grid =
array([[2, 1, 2, 5, 2, 3, 3, 2, 1],
       [5, 2, 2, 3, 1, 3, 3, 2, 2],
       [3, 2, 3, 3, 1, 2, 3, 3, 2],
       [2, 1, 2, 7, 1, 2, 2, 2, 2],
       [3, 1, 2, 4, 1, 3, 3, 2, 2],
       [2, 2, 2, 4, 1, 2, 2, 3, 3]])
Counting starts at 0.
Which number is the entry in the top-right corner?
Answer: 1
The entry in row 2 and column 0 -> 3
The entry in row 0 and column 2 is 2
The entry in row 1 and column 0 is 5
Which number is the entry directly below 7?
Answer: 4
The entry at row 0, column 0: 2
Which number is the entry in the bottom-right corner?
Answer: 3
The bottom entry of the column that holds the largest entry is 4
Which number is the entry at row 1, column 1?
Answer: 2
The top entry of the column that holds the largest entry: 5
The bottom-left entry: 2
The entry in row 2 and column 2 -> 3
Which number is the entry directly above the largest entry?
Answer: 3
Which number is the entry just left of the largest entry?
Answer: 2
Which number is the entry in row 0 and column 1?
Answer: 1

Read these off the grid that follows. Counting starts at 0.
1) Read off the entry in the top-right corner.
2) Read off the entry directly below the centre entry.
3) Read off the entry in the top-left corner.
4) Read off the entry at row 1, column 0.
5) Read off the entry in row 2 and column 2.
6) Read off the entry at row 2, column 0.
-4 0 -23 2 -24 3 -6 10 13 14 23 -2 0
-2 -2 -18 2 -24 -7 -6 2 13 13 25 -2 8
-2 5 -26 -5 -25 -6 -6 2 14 13 23 -4 3
-2 0 -18 3 -17 -13 -6 9 13 17 14 14 1
3 -15 -18 -3 -24 -9 -6 0 24 13 23 -2 -2
-2 0 -12 -2 -19 -7 1 -4 13 13 27 -7 14
-2 0 -18 9 -24 -16 -6 2 13 5 27 6 -4
-2 -10 -18 8 -26 -7 -7 6 13 23 23 10 3
-8 8 -16 2 -14 -7 -5 3 10 11 23 -2 12
1) 0
2) 1
3) -4
4) -2
5) -26
6) -2

A = [[0.16, 0.05, -0.01, -0.09, 0.05, -0.07, -0.05, 0.05, 0.00, 0.07], [-0.14, 0.13, -0.05, 0.02, 0.09, 0.00, -0.07, 0.24, 0.15, 0.11], [0.11, 0.16, 0.02, 0.05, -0.03, 0.07, -0.10, -0.09, -0.05, 0.00], [0.18, -0.07, -0.16, 0.07, 0.05, 0.03, 0.00, 0.14, -0.09, -0.04], [-0.15, -0.04, 0.03, 0.29, 0.16, 0.30, 0.17, 0.10, -0.05, 0.00], [-0.14, 0.09, 0.04, 0.17, 0.20, 0.17, 0.11, 0.04, -0.16, 0.11], [0.01, 0.05, 0.12, 0.11, -0.07, 0.02, -0.09, 0.09, 0.05, -0.04], [-0.04, -0.12, -0.12, 0.08, 0.13, 0.06, 0.01, 0.15, -0.02, 0.05], [-0.05, 0.08, 0.12, 0.13, 0.11, -0.08, 0.17, -0.14, -0.19, -0.03], [0.17, 0.07, 0.04, 0.06, -0.05, -0.06, 0.04, 0.04, 0.07, 0.04]]
Find the entry just right of the largest entry.
Answer: 0.17
The entry just right of the smallest entry is -0.03
Find the entry just left of the smallest entry.
Answer: -0.14
Find the entry just left of 0.20.
Answer: 0.17
The entry just left of 0.30: 0.16
Find the minimum.
Answer: -0.19
